These are the activations of a small neural network, seen along a few directions. Each row is one input.
In each table, some parts of the input vary, and every possible input appears once, in random order.
Descriptions start from the smaller parts, as in this example, which fits no table here: one of 8 places around a ring, together with either a single point or one of 9 places along a line or (one of 3 separate values, together with one of 6 places along a line).
Shared parts are said once, and a part with two or three values counts as separate values.
In the rows, zero is written as 128.

Table:
r1: 137  75 108 188 121 114 166 116 219 203 139 114 137 221
r2: 147 161 140  97 166 148 121 120  72 148 170 141 141 155
r3: 190 112 128 165  80 115 122 127 166 133  49  91 143  67
r4:  39 133 140 116  98 108 107 147 143  94 130 147  94 131
r5: 188 123 119 131 112 128 134 124 132  88  65 116 137  40
r6:  46 138 140 121  95 113 105 145 144 119 146 146  98 166
r7:  85 150 134  95 134 127 110 136  83  91 146 141 107 105
r8:  51 125 142 116  98 114 111 147 146  74  98 145 100  91
r9: 128 130 123 112 130 132 134 130 118  51  85 138 130  33
r10: 161 117 115 147 156 141 147 119 131 188 190 116 139 209
r11:  67 141 130 110 109 124 106 139 113  94 137 139  98 110
r12: 190 134 131 130 185 147 149 109 104 193 188 127 163 202
r13:  74 121 138 149 109 118 119 137 159 180 169 130 109 229
r14: 170 109 144 173  63 102 119 133 193 138  34  94 142  87
r15:  98 124 121 143 128 131 122 133 135 175 183 125 110 209
r16:  86 131 120 123 120 129 115 135 124 147 168 137 103 173
r17: 106  99 127 172 117 122 148 129 186 200 162 117 125 234
r18: 115 141 120 111 142 137 120 128 100 142 180 139 114 165
r19: 156 149 134 114 178 147 132 118  82 176 193 137 145 194
r20: 133 108 131 150  78 107 128 136 181  98  47 118 129  66
r21: 162 114 120 144  90 121 129 133 155  92  55 115 131  47
r22: 220 111 113 145 191 146 168  98 131 199 168 119 173 194
r23:  71 140 121 115 113 127 109 138 120 115 161 140  99 148
r24: 125 155 145  80 165 139 120 129  69  71 112 149 134  62
r25: 127 136 125 129 150 138 128 126 106 173 195 132 121 201
r26:  92 137 128  96 140 131 121 134  92  67 123 141 112  69
r27: 191  97 102 159 163 136 165 105 155 196 171 114 151 201
r28: 216 122 131 151 101 124 129 117 133 131  57  91 155  56
r29:  98 118 115 124 113 123 133 135 141  55  81 135 120  40
r30: 101 156 130 102 131 136 110 132  93 114 165 139 111 138
r31:  62 124 134 131 101 118 112 141 151 149 155 138 102 191
r32: 115 165 142  80 163 136 113 128  58  94 144 146 130  98
r33: 160  80  98 177 143 130 169 111 185 201 159 111 137 206
r34: 218 138 129 112 139 138 139 111  98  95  55 118 164  29
r35: 121 169 145  85 162 140 111 130  60 118 161 147 136 131
r36: 133 109 115 159 134 132 141 126 156 193 177 114 129 217
r37: 155 144 131  95 160 141 136 121  96  55  80 142 151  25
r38:  72 116 133 130  95 109 128 144 166  60  65 140 121  56
r39: 248 140 150 135 127 127 131 115 108 136  45  92 178  46
r40:  65 128 130 107 117 122 115 142 115  72 112 141 101  77
- What do these inputs look like to the network? => one of 4 places along a line, together with one of 10 places along a line
- The inputs of r18 and r16 match in every part but the place on the line of 4. If r5 is changed in the same way as r18 into r16, which row does it become? => r21
- The inputs of r8 and r26 match in every part but the place on the line of 4. If r1 is changed in the same way as r8 into r26, which row does it become? => r27
- Start at r39 and move only the place on the line of 10, one step at a time. The first step leads to r34. Which rows follow, in order? => r37, r24, r32, r35, r2, r19, r12, r22

Table:
r41:  76 147 137  86 134 124 110 133  86  58 110 146 121  58
r42:  46 142 138 120 101 119 104 143 128 169 190 146  94 234
r43: 102 128 143 119 105 120 123 139 131  74  68 129 112  55
r44: 163 149 139 118 118 117 115 132 102  97  82 121 145  50
r45: 187 139 122 125 113 131 127 116 112 112  92 105 139  67
r46: 142 126 141 135  95 117 121 144 142  91  65 115 135  58
r47:  49 156 119  68 144 138 107 142  80  49 158 174  93  89
r48: 156 108 120 139 178 140 164 111 129 188 202 130 142 221
r49:  66 159 146 104 134 133  97 137  95 173 207 146 101 224
r50:  54 134 140 107 117 121 117 142 127  55  95 140 112  61
r51: 122 146 141 102 126 125 115 128  89  78  83 136 125  48
r52: 185 110 117 160 122 125 149 112 182 162  98 115 159 138
r53: 215 122 131 134 134 130 131 117 127 140  79 102 154  94
r54:  30 141 123  93 122 128 110 148 115  43 143 169  86  94
r55: 160  90  99 168 132 133 157 116 172 186 133 111 142 167
r56:  99 141 134 129 157 141 116 133 106 183 220 130 117 228
r57: 209 130 131 144 148 140 152 111 139 157 112 121 173 140
r58: 194 102 131 158 107 118 131 121 166 142  68 107 146  91
r59: 133  94 107 157 154 119 162 114 168 189 184 122 128 223
r60:  77 124 122 147 126 125 121 133 141 179 202 125 107 237
r61: 165 119 124 150  88 124 129 127 151 111  77 108 131  72
r62: 185 110 110 152 161 149 158 116 128 181 148 115 153 168
- What do these inputs look like to the network? => one of 2 separate values, together with one of 11 places along a line
- The inputs of r45 and r61 match in every part but the choice among 2 separate values. If r44 is changed in the same way as r45 into r61, which row does it become? => r46
